A small network was shown many inputs. Here are its activations along a few directions, one row for each input.
Each table varies a few parts of the input and shows all the possible inputs, shuffled.
Descriptions start from the smaller parts, as in this example, which fits no table here: line(4) and (point or line(11) or (values(3) and ring(8))).
Shared parts are said once, and a part with two or three values counts as separate values.
(in the rows, 128 means zero)

Other details of the inputs shift rows strongly along two fixed directions, in all tables alike. That doesn't count.

Table:
R1: [140 134 130 128 123 124 125 111 134 133 132]
R2: [127 130 120 118 132 128 127 127 135 123 125]
R3: [125 127 122 121 128 126 120 125 132 119 129]
R4: [130 128 119 119 129 131 127 125 135 125 122]
R5: [128 126 120 123 126 126 119 125 129 120 127]
R6: [123 127 122 120 130 124 120 127 134 125 127]
R7: [128 129 116 120 126 124 123 126 131 124 125]
R8: [127 127 124 121 131 130 123 125 134 120 127]
R9: [125 127 123 119 133 128 122 127 136 126 125]
R10: [151 157 198 215 138 106 129 240 133 124  66]
R11: [126 126 119 121 127 124 119 126 131 126 125]
R12: [ 52 136 131 160  99 199 186 164  50 175 200]
R13: [135 120 137 122 136 119 134 108 122 128 132]
R14: [132 127 117 119 125 128 125 127 132 126 123]
R15: [146 125 135 130 130 115 126 112 137 127 124]
R16: [138 130 132 129 123 123 128 110 135 132 132]
R17: [137 121 132 127 133 121 133 108 127 130 134]
R18: [127 125 122 120 130 130 123 125 135 128 122]
R19: [129 125 123 121 129 132 123 124 133 122 124]
R20: [129 124 120 120 126 128 121 127 132 128 123]
R21: [131 117 128 114 133 122 135  97 121 129 141]
Each input here is: line(6) or (values(3) and ring(5)).
Question: Which of the alternatives is R7?
Answer: values(3) and ring(5)
Question: Change only the values(3) part in R7. List by row number the other rows that result.
Answer: R5, R11

Table:
R22: [143 110 104  88 132 135 130 100 136 125 113]
R23: [120 149 135 144 124 114 119 144 130 131 130]
R24: [173 146 158 178 131  74  98 191 154 100  65]
R25: [ 97 104  74  67 127 143 142  74 114 144 168]
R26: [170 149 174 177 136  86  91 179 169  90  73]
R27: [130 139 144 143 123 133 123 135 145 136 130]
R28: [112 128 149 141 139 131 127 149 127 122 124]
R29: [119 115 109  90 140 121 111  96 142  94 138]
R30: [ 97 114  85  61 132 163 147  58 131 132 174]
R31: [ 65 147 159 191 116 187 209 216  53 185 163]
R32: [ 67 153 153 200  97 167 179 205  57 180 171]
R33: [113 109  73  71 110 162 123  46 130 140 179]
R34: [111 137 142 140 142 117 128 157 121 127 122]
R35: [162 134 164 172 148  79 109 202 144  96  59]
R36: [139 103 105  89 131 128 118 100 133 127 118]
R37: [166 135 184 167 157  98 108 185 169 110  60]
R38: [144 128  91  94 121 120 126  90 150 132 127]
R39: [ 18 134 101 119 110 194 189 132  39 162 238]
R40: [140 124 141 135 140 147 138 143 135 126 106]
R41: [104 134  71  65 118 146 138  54 134 141 180]
R42: [160 117 106 102 117 116 103  97 151 127 110]
R43: [181 144 162 174 135  81 104 185 165 123  59]
R44: [126 136  95  95 125 105 103  91 145 104 145]
R45: [223 121 233 191 173  42 124 141 149 105  54]
R46: [ 67 132 162 189 108 182 180 208  44 172 159]
R47: [170 127 177 174 151 102  99 187 154 101  54]
R48: [ 86 152 159 195  92 193 191 200  61 186 161]
R49: [151 120 103 108 114 110  98 105 139 104 118]
R50: [121 121 141 146 134 139 126 155 114 109 123]
R51: [130 125 105  94 123 118  99  76 157 113 140]
R52: [ 67 165 164 196 107 173 181 202  70 185 178]
R53: [138 105 109  92 141 137 114  92 145 120 124]
R54: [124 123 106  86 147 115 119  99 146 124 131]
R55: [144 137 137 147 120 149 133 136 138 136 118]
R56: [131 133 134 151 116 135 116 141 125 114 131]
R57: [133 113 107 102 139 102 113 114 138 115 111]
R58: [128 129 105  85 147 122 130  98 148 122 127]
R59: [193 109 145 109 138  70 124  18 147 120 139]
R60: [141 131 106  91 126 131 118  76 166 121 134]
R61: [ 96  99  74  70 117 150 132  77  96 120 172]
R62: [132 131 136 150 117 137 115 137 128 129 125]
R63: [142 115  96  97 111 119 102  87 136 122 127]
Question: What is each input in this table made of?
Answer: values(2) and (point or (line(4) and ring(5)))
Question: Change only the values(2) part in R26. List by row number the other rows that result.
Answer: R29
Question: Change only the line(4) part in R42. List by row number the other rows that result.
Answer: R48, R49, R63

Table:
R64: [222 144 209 185 168  46  85 182 200  95  15]
R65: [146 118 129 120 126 141 142  95 128 136 134]
R66: [136 120 118 122 116 119 132  94 111 125 147]
R67: [114 141  92 121 108 149 101 125 148 125 139]
R68: [118 138 100 110 105 142 112 135 146 124 133]
R69: [135 112 125 120 120 123 128  93 115 137 146]
R70: [128 133 126 121 130 109 134  99 123 122 149]
R71: [117 124  94  98 137 134 125 137 127 127 125]
R72: [117 134  98 107 118 133 118 135 136 131 112]
R73: [130 130 130 113 137 135 145  92 136 134 145]
R74: [105 110 110 112 140 131 130 140 127 113 124]
R75: [103 113 116  99 144 139 115 130 118 100 129]
R76: [ 74 161 213 240 116 162 195 236  51 185 165]
R77: [145 114 133 123 126 128 131  99 125 138 131]
Question: What is each input in this table made of?
Answer: line(6) or (values(2) and line(4))
Question: Change only the values(2) part in R66. List by row number the other rows that result.
Answer: R70
